A small network was shown many inputs. Here are its activations along a few directions, one row for each input.
In each table, some parts of the input vary, and every possible input appears once, in random order.
Descriptions start from the smaller parts, as in this example, which fits no table here: one of 8 places around a ring, together with either a single point or one of 9 places around a ring or (one of 2 separate values, together with one of 6 places along a line).
Shared parts are said once, and a part with two or three values counts as separate values.
In the rows, 128 means zero.

Other details of the inputs vary at random and push rows far along three fixed directions, the same in every table; ignore that.

Table:
R1: [115  77 153 143  82 154 110 150 195 105 172 128]
R2: [232  90 137  97 148 111 135  80  32  98 158  89]
R3: [157 198 199 106 102 126  97 107 142 185  14 126]
R4: [109  99 130 103 144 130 116 170 163  82 159 135]
R5: [155 203 188 101 123 108  79 103 153 171  15 119]
R6: [138 232 168  98 133 115  71 137 155 172  28 134]
R7: [229 113 116 105 166 116 126 105  66  91 162 101]
R8: [175 227 170 145 100 124  78  96 160 186  45 115]
R9: [117 103 140 122 128 166 138 179 173  94 154 159]
R10: [ 41 115  78 174 123 115 200  94  77 186  98 140]
R11: [241 130 108 141 136 131 134  87  58  97 188  91]
R12: [228 121 134  95 167 124 134  94  42  89 163 107]
R13: [232 118 132  97 170 115 123  94  50  90 161 101]
R14: [ 32 138  54 195 108 102 173 100 105 183 129 119]
R15: [ 87  62 160  99 113 145 128 161 170  93 158 143]
R16: [110  77 153 142  80 157 111 152 198 105 172 130]
R17: [116 108 135 142 105 154 111 163 200  94 178 137]
R18: [124  75 149 107 129 138 111 157 184  87 152 138]
R19: [ 51 127  50 175 139 110 208 105  53 178 116 134]
R20: [159 226 154 110 136 103  64 130 159 183  24 124]
R21: [ 41 143  48 193 114 100 160 105  98 186 138 125]
R22: [ 88 104 141 108 130 157 129 191 185  84 155 157]
R23: [ 98  94 149 124 123 169 133 184 193  98 153 169]
R24: [157 184 192 107 105 109  75 107 169 188  12 118]
R25: [135 221 184  97 128 120  82 129 169 167  24 132]
R26: [250 119 125 138 126 133 130  74  58  97 175  87]
R27: [116  87 140 146  96 155 117 149 192  93 177 132]
R28: [ 84  91 153 109 130 160 127 182 191  89 161 165]
R29: [ 48 115  48 161 149  82 177 100  72 173 118 117]
R30: [109  99 143 100 142 135 110 169 178  85 156 141]
R31: [ 53 144  40 195 118  95 168  91  73 188 142 118]
R32: [ 36 135  56 150 154  81 158 110  73 177 115 127]
R33: [ 94 106 144  97 136 145 117 183 182  81 153 147]
R34: [ 85 109 133 108 135 155 118 198 182  91 162 163]
R35: [ 42 138  55 171 137 114 185 124  76 184 114 147]
R36: [221 111 135 106 151 134 152  90  40  94 153 111]
R37: [107  97 139 145 103 156 110 161 204  97 183 142]
R38: [238  92 136 118 134 143 159  93  36 105 157 109]
R39: [  8 120  68 161 137 109 193 113  88 175 119 144]
R40: [241 105 115 108 170 113 131  89  44  94 170  99]
R41: [146 207 192  97 119 118  87 108 154 169  16 126]
R42: [131 114 129 142 107 150 113 162 185  91 177 129]
Each input here is: one of 6 places along a line, together with either one of 2 separate values or one of 5 places along a line.
Question: Changing only the place on the line of 6 turns R7 into R40. The same change can be made to R39. Which row results?
Answer: R28
Question: Change only the place on the line of 6 in R9. List by row number the other rows that result.
Answer: R10, R19, R23, R35, R38

Table:
R43: [ 97 136 112 124 157 106 149 106 100 152  87 143]
R44: [185 166 185 112  91 142 101 126 143 148  76 128]
R45: [105  71  80 168 127 129 186  86  58 145 158 130]
R46: [213 129 120 128 149 149 121 135 118  78 177 133]
R47: [ 61 133 147 145  98 139 139 110 136 152 133 141]
R48: [ 95 157 123 111 142 109 140 117  99 148  70 123]
R49: [110  78 121 121 111 128 107 154 159  86 179 119]
R50: [117 126 143 126 118 116 108 132 180 116 126 111]
R51: [215 146 104 140 152 132 130 120  66 126 150 112]
R52: [106 153 163 119 113 122  76 121 174 133 130 121]
R53: [135 202 163 122 120 148  82 144 170 129 125 141]
R54: [140 128 158 124  94 150 121 132 139 124 112 129]
R55: [104  81 133 125 125 130 115 148 199  89 172 127]
R56: [141 150 145 147 113 131 138  87 119 165  77 133]
R57: [220 164 113 125 134 127 121 122  69 119 145 113]
R58: [106  73 130 134 104 156 156 140 136  89 171 129]
R59: [113 132 117 121 159 109 143 122  85 163  90 131]
R60: [122 117 115 102 164 120 148 101  53 110 170 127]
R61: [ 75  93 102 118 157 116 175 133 105 108 147 130]
R62: [168  94 126 113 126 126 110 127 126  75 176  98]
R63: [138 179 139 126 110 144  93 164 167 126 105 136]
R64: [ 68 130 148  98 125 131 111 173 170 122  92 152]
R65: [ 93 162 100 157 130 123 151 132 136 140 123 126]
R66: [178 155 127 137 134 103  97  84 107 161  88 107]
R67: [110 104 116 136 134 156 136 175 190  77 191 149]
R68: [ 15  91  88 158 111  99 142 137 160 176 133 132]
R69: [202 158 188 116 113 149 114 110 154 123  91 122]
R70: [129 146 140 147 111 127 158  93 110 152  94 112]
R71: [155 106 109 136 139 158 119 164 149  87 182 148]
R72: [149 189 147 125 115 145  96 156 171 119  98 128]
R73: [161 113 121 123 131 152 121 177 151  96 184 138]
R74: [192 115 106 137 147 101 127  73  74 121 147 102]
R75: [ 92 136 115 115 148 104 148 127  96 171  87 135]
R76: [103 104 135 136 120 121  99 150 181 139 129 129]
R77: [104 128 148 104 146 133 110 154 164 132  89 158]
R78: [101 144 114 112 140  99 144 121  81 163  85 132]
R79: [127 141 119 131 111  96 109 111 119 161 105 109]
R80: [ 74 113 117 154 101 127 164 116 119 183 109 135]
R81: [114  66 102 158 124 137 176 114  82 138 166 127]
R82: [187 108 140  88 171 131 140 125 102  78 152 124]
Question: Changing only one part turns R68 into R80. The same change can be made to R55. Which row results?
Answer: R69
Question: What is each input in this table made of?
Answer: one of 4 separate values, together with either a single point or one of 9 places around a ring
Question: Change only the place on the ring of 9 in R51. List by row number the other rows that result.
Answer: R46, R57, R63, R65, R67, R71, R72, R73
Question: List by row number the other rows that have the choice among 4 separate values in common with R59.
Answer: R43, R48, R60, R61, R64, R75, R77, R78, R82

Table:
R83: [146  75 121 117 146 130 135 143 127  95 171 135]
R84: [ 98 189 143 124 124 136 123 143 158 155  69 145]
R85: [127 152 162 135 104 148 114 138 182 138  97 138]
R86: [ 42 109 101 149 111 114 159 122 114 158 124 127]
R87: [154 131 125 124 148 114 127 101  91 147 111 127]
R88: [176 162  98 137 143 100 130  88  61 151 124 101]
R89: [189 175 121 117 151 120 137 106  60 121 120 110]
R90: [125  93 132 132 110 159 134 156 154  91 177 135]
R91: [110  87 129 117 126 143 127 173 156 106 156 147]
R92: [171 114 132 124 124 150 121 156 142  95 159 127]
R93: [ 89 104  88 139 143  98 150 111  98 147 136 123]
R94: [ 86 108 111 140 119 126 161 108  86 151 136 128]
R95: [154 129 140  99 145 144 115 155 147  72 166 132]
R96: [124 121 118 134 131 107 142  90  93 140 123 109]
R97: [ 31 107 104 144 116 110 153 113 119 156 135 131]
R98: [151  81 124 116 130 144 136 156 122  92 169 126]
R99: [ 83 106 107 148 126 111 164  96 105 153 119 125]
R100: [ 89 114 105 158 119 133 164 106 106 147 145 136]
R101: [211 141 120 122 133 118 142  86  43 135 111 100]
R102: [102 112 132 104 140 137 134 162 136  93 145 142]
R103: [112 174 150 123 119 130  80 146 180 151  94 140]
R104: [119  71 131 115 136 149 131 162 145  97 174 153]
R105: [ 86 119  76 156 130 107 151 116 102 145 147 114]
R106: [103  82 127 121 132 128 123 156 166 102 155 130]
R107: [ 94 155 157 117 126 120  88 141 179 158  76 143]
R108: [158 128 117 117 142 118 126 115  71 134 136 121]
R109: [ 74 144 129 146 119 126 117 147 193 160  93 149]
R110: [139 104 122 123 127 142 118 167 148  92 181 135]
R111: [189  95 140 109 137 144 126 142 123  94 150 124]
R112: [174 108 137 103 136 132 113 152 119  97 159 124]
R113: [101 110  96 151 126 111 170  98  84 158 111 123]
R114: [161 151 111 141 120 120 132 105  89 135 123 107]
R115: [160 123 142 102 152 144 116 148 150  68 165 133]
R116: [ 56 121  77 169 127 115 167 120 115 175 120 141]
R117: [125 164 162 135 108 136  98 140 205 143  76 135]
R118: [ 67 121 101 154 113 118 145 119 131 139 145 122]
R119: [189 131 138 123 130 125 142  90  75 133 114 111]
R120: [143  89 132 130 131 148 120 160 176  84 172 136]
R121: [ 87  66 123 132 123 135 143 151 168  99 159 141]
R122: [185 119 113 128 150 109 143  92  67 130 126 105]
R123: [124 165 150 104 146 117 114 123 140 132  78 132]
R124: [103 154 146 129 125 132  89 146 187 142 106 145]
R125: [215 159 134 104 170 115 139  82  48 122  98 107]
R126: [185 118 135 119 131 149 117 154 130  96 165 131]
R127: [144 166 161 115 108 123  98 135 151 142  76 121]
R128: [121 166 150 105 135 133 125 140 133 140  77 139]
R129: [151 168 149 129 127 138 103 131 148 154  91 143]
R130: [165 121 146  85 153 135 117 146 123  74 152 126]
R131: [188 159 144 122 126 128 110  96  97 121 137 107]
R132: [126  89 117 136 114 153 139 157 147  91 177 134]
R133: [160 130 129 117 129 115 128  98  88 126 130 104]
R134: [131 171 160 128  99 137  98 139 169 138  96 128]
R135: [165 173 167 110 120 115  90 113 157 146  62 114]
R136: [116  80 127 106 132 133 115 168 160  88 178 136]
R137: [148  92 137 106 134 148 121 158 126 100 166 142]
R138: [140 175 151 118 143 133 118 128 154 131  86 136]
R139: [ 98 169 147 121 114 111  96 137 173 166  61 125]
R140: [170  99 142 104 128 132 113 141 134  83 163 114]
R141: [136 157 139 142 111 132 124 124 154 149  89 129]
R142: [ 80 104 112 138 129 111 150  97 103 143 140 124]
R143: [ 93 104 107 147 127 121 171  94  77 154 132 128]
R144: [120 154 154 134 117 130 106 118 163 137 115 128]
R145: [200 159 129 126 137 134 117 111  77 138 126 121]
R146: [131  96 115 131 122 143 126 164 146  88 182 128]
R147: [145  99 147 128 126 151 124 132 153  90 176 135]
R148: [178 131 151 119 135 124 128  91  93 129 121 117]
R149: [147 103 132 132 125 152 126 160 164  98 155 137]
R150: [ 58 112  87 149 123 106 154 129 104 160 119 123]
R151: [138 107 134 114 145 159 140 162 150  78 166 148]
R152: [ 42  99  98 134 144 126 178 141 120 134 129 150]
R153: [214 171 123 130 131 110 117  82  72 131 114  91]
R154: [109 173 151 115 124 113  89 130 151 168  71 134]
R155: [ 84 151 157 125  97 135 118 142 175 161  74 139]
R156: [110 151 152 132 124 138  95 147 190 143 100 153]
R157: [130 141 158 116 122 135 106 152 172 145  84 146]
R158: [170 152 107 145 135 106 136  79  80 141 118  98]
R159: [181 138 131 136 130 127 135  93 102 125 131 111]
R160: [132 179 172 125 100 141  92 136 167 143  96 133]
R161: [ 92 125  83 153 131 115 148 118  85 150 150 133]
R162: [138  94 115 132 135 133 124 144 148  91 176 122]
R163: [ 45 117 101 150 115 110 162 107  92 166 128 128]
R164: [138 167 132 134 130 115 103 121 148 152  95 125]
R165: [ 38 111  83 167 117 111 163 105 129 154 141 126]
R166: [ 74 115  94 164 116 127 170 106  86 153 151 130]
Question: What is each input in this table made of?
Answer: one of 2 separate values, together with one of 6 places around a ring, together with either a single point or one of 6 places along a line
Question: Changing only the choice among 2 separate values turns R147 into R148. The same change can be made to R156. Which row results?
Answer: R87
Question: Changing only the choice among 2 separate values turns R116 into R157. The same change can be made to R146. Which row results?
Answer: R150
Question: Change only the choice among 2 separate values in R83. List by row number the other rows that result.
Answer: R109
Question: Change only the place on the ring of 6 in R130. List by row number the other rows that result.
Answer: R102, R123, R125, R128, R152
Question: Change only the place on the line of 6 in R157. List by row number the other rows that result.
Answer: R104, R111, R113, R119, R143
Question: List by row number the other rows that have the choice among 2 separate values and the place on the ring of 6 in common with R162.
Answer: R115, R124, R144, R158, R164, R165
Question: Change only the choice among 2 separate values in R119. List by row number the other rows that result.
Answer: R85
